Each row below holds a small network's activations on one input, seen along a few directions.
In each table, some parts of the input vary, and every possible input appears once, in random order.
Descriptions start from the smaller parts, as in this example, which fits no table here: one of 2 separate values, together with either a single point or one of 9 places around a ring or (one of 5 places around a ring, together with one of 6 places along a line).
Shared parts are said once, and a part with two or three values counts as separate values.
(in the rows, 128 means zero)

Other details of the inputs vary at random and push rows far along two fixed directions, the same in every table; ignore that.

Table:
x1: [143  99  90 159 139 100 189  97 220 154  83]
x2: [131 143 204 187  82  95 156 166 119 117 122]
x3: [114 100  54  63 153 143  94  89 119 129 149]
x4: [126 156 168 117 139 174  54 148  28 101 179]
x5: [117  99  61  72 153 152  74  92 136 125 144]
x6: [133 129  53  68 158 172  85 101 137 127 143]
x7: [155 130  87 157 143 125 195 104 211 149  79]
x8: [119 148 211 173  89  95 158 166 107 127 119]
x9: [149 129  89 153 150 130 187 114 219 155  70]
x10: [129 115  62  73 161 181  90  90 133 132 154]
x11: [140 149 198 192 121  84 163 156 100 124 109]
x12: [123 157 162 110 139 165  76 145  14 107 183]
x13: [ 97  97  73  56 120 160  75 102 151 130 149]
x14: [ 96 136 177  96  98 143  66 155  24 105 191]
x15: [149 109  83 158 135  94 189 102 218 144  76]
x16: [130 131 205 189  85 100 158 166 115 117 128]
x17: [143 143 195 199 120  91 148 167 114 118 107]
x18: [127  92  54  73 152 149  83  93 129 116 153]
x19: [100 143 185  86 100 140  53 163  31 105 182]
x20: [102  90  71  57 122 158  83  96 152 132 159]
x21: [122 162 165 107 145 162  76 148  17 103 182]
x22: [147 135  91 139 150 122 197 108 208 166  70]
x23: [123 141 207 181  88 101 146 177 124 121 116]
x24: [157 154 193 206 124 121 171 157 105 121 118]
x25: [125 107  52  68 150 142  73  99 136 119 145]
x26: [145 135  90 143 151 124 200 102 205 161  73]
x27: [127 148 204 182  82  95 145 174 120 120 122]
x28: [115 108  98 129 113 100 200 109 221 159  84]
x29: [114 105  58  61 159 140  96  92 124 126 147]
x30: [142 149 199 187 120  82 160 161 103 129 106]
Each input here is: one of 3 separate values, together with either one of 4 places along a line or one of 6 places around a ring.
The inputs of x16 and x18 match in every part but the choice among 3 separate values. If x2 is changed in the same way as x16 into x18, which row does it become?
Answer: x15
Change only the place on the ring of 6 in x9. List by row number the other rows that result.
Answer: x4, x6, x7, x10, x24
Change only the choice among 3 separate values in x30. List by row number the other rows that result.
Answer: x19, x22
Change only the place on the line of 4 in x29. List by row number the other rows that result.
Answer: x3, x11, x30

Table:
x31: [137 147 189 161  98 118 140 177 119 117 116]
x32: [130  93 105 167 115 119 182  96 215 153 102]
x33: [135 131 186 162 104  84 152 163  97 104 127]
x34: [136 151 189 191  94 122 121 167 123 110 135]
x35: [131  92 110 137 118 114 199 110 207 158  84]
x36: [115 114 114 102 121 131  58 122  78  86 189]
x37: [100 140  38  30 124 190 152  82 168 156 143]
x38: [ 98 113 132  73 131 150  73 133  74 130 178]
x39: [ 90 119 140  76 131 146  69 116  72 129 163]
x40: [155 148 117  94 158 168  66 118  57 114 168]
x41: [121  98  35  59 128 169  87  93 189 132 126]
x42: [165 135 102 155 169 131 191 103 221 153  81]
x43: [150 113  16  66 174 149 110  70 151 146 127]
x44: [139  96  93 147 114  88 181 109 202 134  89]
x45: [129 122 195 181  99 117 146 151 103 125 136]
x46: [151 129  78 166 168 106 192  97 183 156  74]
x47: [ 98 125 121  67 131 118  63 116  73 108 159]
x48: [128 152 183 160 103 108 133 176 125 136 113]
x49: [141 161 185 193 155 137 152 157  99 116 118]
x50: [123 138 106 103 169 170  77 131  46 101 157]
x51: [125 136 182 162 108  73 145 165  99 122 126]
x52: [117 162 201 162 104 107 126 164 114 130 106]
Describe the family of inputs behind these rows.
Answer: either a single point or one of 6 places around a ring or (one of 3 separate values, together with one of 5 places along a line)
Change only the choice among 3 separate values in x36. List by row number the other rows that result.
Answer: x32, x34

Table:
x53: [141 128 109  88 153 161 115  93  87 139 166]
x54: [125 170 188 158 125 119 160 173 140 140  96]
x55: [146 103 139 172 134 110 122 125 138 128 132]
x56: [ 91  92 105 112 114  90 159 110 190 159  93]
x57: [126 170 156 123 152 120 119 132  87 144 121]
x58: [154 125 131 157 140 116 151 141 113 114 112]
x59: [153 122  68 147 134  85 148 110 206 129  99]
x60: [148  95  74 132 161 126 180  98 190 132 108]
x61: [114 140 133 134 132 148 147 142 147 144 102]
x62: [131 151  92  49 152 160  71 105  59 125 169]
x63: [138 145 153 113  99 144  90 148 120 113 144]
x64: [116 130  82  55 175 147  46 124  85 106 149]
x65: [ 91 111 141  94  94 122  98 122  71 105 189]
x66: [132 130  76 135 124 146 189 123 199 147  95]
x67: [104 133 117  70 124 168  38 135 114 119 153]
x68: [122 148 191 183 126 136 181 158 142 149 109]
x69: [131 126  57  97 160 140 161  80 170 167  95]
x70: [107 125 170 165  79  75 178 156 119 127 127]
x71: [144 140 171 169 114 144 185 151 140 139 126]
x72: [146 138 161 164 126  93  94 154 106 109 123]
x73: [152 133 197 229 110  93 144 153  96 102 145]
x74: [ 83 125 156  70 114 106  60 153  66 121 165]
x75: [144 124 168 181  92 135 166 136 169 135 121]
x76: [148 193 183 181 119  99 171 147  84 128 120]
x77: [152 131 152 208 112  90 150 147 125 112 120]
x78: [ 83  98 114  72 105 125  84 123  88 126 155]
x79: [147 101 143 144 133 128  88 123  93 103 167]
x80: [133 165 144  95 148 138  90 130  56 133 147]
x81: [ 89  74  67  17 121 147  72  88 113 120 194]
x82: [106 104 103  98 111  78 168 117 205 154  89]
x83: [148 136 161 192 134  67 144 141 172 135  82]
x84: [162 120  91 142 150  98 184 123 190 130  76]
x85: [114 106 129 114 126 164 102 110 162 138 133]
x86: [130 113 110 138 109 142 144 119 199 149  92]
x87: [108 101  54  77 127 173  94  88 200 147 104]
x88: [ 89 102 165  94 107 120  95 132  78 120 176]
x89: [134 124 125 133 146 144 112 130  77  91 165]
x90: [105  94  65  44 111 106 119 100 167 134 126]
x91: [130 131 180 190 155 112 151 147 104 118 118]
x92: [100 103 147  89  96 115 105 136  75 111 162]
x93: [131 103  94 131 151 117  96 113 150 131 112]
x94: [123  92  64 105 124 163 143  79 235 153  99]
x95: [144 108 127 118 128 136  54 129  61  95 172]
x96: [136 148 120  93 126 156 124 149 125 127 133]
x97: [124 118  75 108 104 162 109 108 168 125 132]
x98: [130 184 186 147 104 138 123 183  75 104 149]
x99: [145 159 201 189 136 113 184 130  99 151 119]
x100: [130 116  74  90 132 166 153 120 175 148 114]
x101: [145 110  73  71 141 132  44 108 105 107 160]
x102: [147 158 136 190 124 106 211 117 141 153  92]
x103: [149 144 159 162 149  94 154 152 125 117  94]
x104: [125 105  69 113 145 157 191  96 236 168  89]
x105: [141 119 126 127 157 127 121 135 100 116 121]
x106: [129 104 102 111 170 148 114 114 118 112 139]
x107: [113 130  94  53 123 173  36 122 120 114 156]
x108: [122 132 112 112 170 151 140  86 131 155 125]
x109: [137 123  54 109 109 134 153  99 243 140  89]
x110: [131 124 131 117  98 165  93 136 111 120 145]
x111: [100 149 182 119  83  88 103 164  58  97 164]
x112: [141 161 166 124 133 147  97 146  16 120 173]
x113: [138 109  88 146 107 144 176 100 232 144 111]
x114: [136 173 197 171 111 119 164 183 125 136  99]
x115: [134 153 172 188 110 135 195 157 140 129 126]
x116: [134 136 168 188 148 107 146 158  98 121  99]
x117: [133 128 167 142 130 127  49 152  38  93 166]
x118: [109 126  87  58 139 188  80 121 105 128 148]
x119: [149 168 186 202 122 112 193 132  96 140 129]
x120: [149 146 165 211 126  97 188 156 114 106 100]
x121: [135  90  90 161 156 105 154  91 220 149  93]
x122: [ 82 114 189 127 105 109 112 134  87 124 152]
x123: [122 162 160 140 145 135 123 125  70 145 126]
x124: [132 122  33  72 165 135 116  97 154 107 126]
The inputs of x59 and x101 match in every part but one. If x120 is changed in the same way as x59 into x101, which row does it become?
Answer: x58
The inputs of x67 and x109 match in every part but one. If x61 is changed in the same way as x67 into x109, which row does it become?
Answer: x66
Describe the family of inputs behind these rows.
Answer: one of 3 separate values, together with one of 4 places along a line, together with either a single point or one of 5 places along a line
Change only the choice among 3 separate values in x53. List by row number the other rows that result.
Answer: x62, x112
Change only the place on the line of 4 in x85. List by row number the other rows that result.
Answer: x75, x94, x113
Change only the choice among 3 separate values in x74. List by row number the other rows that result.
Answer: x56, x122
Start at x111 and move only the place on the line of 4, one step at a time. The first step leads to x90. Which rows follow, in order?
Answer: x82, x74

Table:
x125: [ 95  93  94  49 128 138  60 117  83 103 170]
x126: [107  81  62  89 145 152 126  94 203 150 114]
x127: [134 169 169 130 150 155 113 140  24 122 166]
x128: [137 131 106 134 103 137 180 133 208 145  89]
x129: [111 120 174 127  94 109 112 145  66 104 162]
x130: [153 147  66 129 195 153 152  85 160 128 110]
x131: [121 135 178 162 108  67 137 153 105 136 114]
x132: [163 130 155 207 128  68 127 155 102  75 128]
x133: [140 155 163 106 124 131 111 158 107 121 130]
x134: [103 109 111  62 149 162  44 116  91 119 172]
x135: [180 124 176 216 143 107 123 146 101 113 115]
x136: [121 178 175 164 109 112 131 169 118 135  99]
x137: [126 142 113  75  92 170 101 121 122 116 149]
x138: [122 109 119 129 122  80 155 123 163 142 109]
x139: [129 115 144 188  98 115 200 120 208 158  96]
x140: [116  82  71 117 125 145 169  88 235 162 101]
x141: [126 125  74  67 174 169 118  96  76 137 153]
x142: [141 146  64  75 182 189  82 102  94 125 165]
x143: [117 137 194 165 124 108 122 147 111 137 108]
x144: [121 130 186 170  70  94 146 150  95 116 155]
x145: [124 130  95 127 124 129 180 132 215 147  84]
Describe the family of inputs behind these rows.
Answer: either one of 2 separate values or one of 4 places along a line or (one of 3 separate values, together with one of 5 places along a line)
List by row number the other inputs of the same sort as x141.
Answer: x127, x130, x142
